Each row below holds a small network's activations on one input, seen along a few directions.
In each table, some parts of the input vary, and every possible input appears once, in random order.
Descriptions start from the smaller parts, as in this example, which fits no table here: line(6) and (point or line(11) or (values(2) and ring(8))).
Shared parts are said once, and a part with two or three values counts as separate values.
In the rows, zero is written as 128.

Other details of the inputs vary at random and push rows far along two fixed directions, the same in every table; ignore that.

Rows:
row 1: [118 131 114 136 148 119 125 134 127 132 118 100 120]
row 2: [118 128 108 140 140 116 139 142 124 129 123  95 120]
row 3: [127 147 113 121 156 118 119 136 133 140 127 114 118]
row 4: [ 94 124 111 122 103 139 121 109 137 201 116 190 218]
row 5: [145 114 163 125 110 152 130 124 134 102 144 148 121]
row 6: [155 120 150 124  91 132 127 132 115 100 134 147 122]
row 7: [119 129 110 134 138 112 136 137 126 130 119  91 119]
row 8: [124 132 116 132 160 120 132 125 139 138 134 111 120]
row 9: [136 120 164 129 112 156 123 127 116 101 132 148 119]
row 10: [130 129 103 138 142 107 138 150 125 134 133 105 121]
row 11: [119 141 109 126 138 109 136 131 126 126 111  96 121]
row 12: [ 95 129  97 117  87 117 125 102 129 194 102 186 215]
row 13: [125 130 117 130 160 122 133 129 142 137 134 108 121]
row 14: [125 126 110 135 150 111 128 126 138 135 129 105 118]
row 15: [128 139 116 131 160 117 128 143 128 139 134 116 122]
row 16: [124 136 109 131 137 111 133 131 126 129 115  92 122]
row 17: [135 128 162 119 107 157 115 121 120 100 126 146 113]
row 18: [ 90 129 106 123 105 134 116 101 130 204 113 198 214]
row 19: [131 130 106 131 140 103 135 145 127 135 129 101 121]
row 20: [143 119 160 126 112 148 125 116 126 102 142 154 115]
row 21: [127 123 106 132 140 105 139 129 138 133 130  96 118]
row 22: [121 140 114 128 157 119 128 121 140 139 130 111 116]
row 23: [130 132 109 133 150 109 124 143 128 136 128 110 121]
row 24: [147 118 151 120  91 132 134 116 126  94 131 145 118]
row 25: [129 137 116 128 159 120 129 145 131 139 133 113 125]
row 26: [117 136 120 131 158 129 129 137 130 135 124 103 123]
row 27: [126 147 114 126 157 116 123 139 129 140 130 116 119]
row 28: [144 122 159 118 108 150 119 113 132 102 136 151 111]
row 29: [145 105 149 134  92 140 136 125 124  99 141 145 118]
row 30: [151 113 150 125  90 135 131 116 126  97 134 142 119]
row 31: [134 128 163 124 108 155 119 123 117 100 129 149 114]
row 32: [134 124 163 128 110 155 121 125 115 100 131 149 117]
row 33: [137 120 166 126 109 159 126 132 123 101 133 144 124]
Description of these inputs: values(3) and (point or line(4) or line(6)).
The inputs of row 3 and row 28 match in every part but the values(3) part. If row 10 is changed in the same way as row 3 into row 28, which row does it become?
Answer: row 29
Change only the line(4) part in row 6. List by row number the other rows that result.
Answer: row 10, row 12, row 19
Which other rows agree with row 1 in the values(3) part? List them by row number.
Answer: row 2, row 7, row 9, row 11, row 16, row 17, row 26, row 31, row 32, row 33
Change only the line(4) part in row 30. List by row number the other rows that result.
Answer: row 21, row 24, row 29
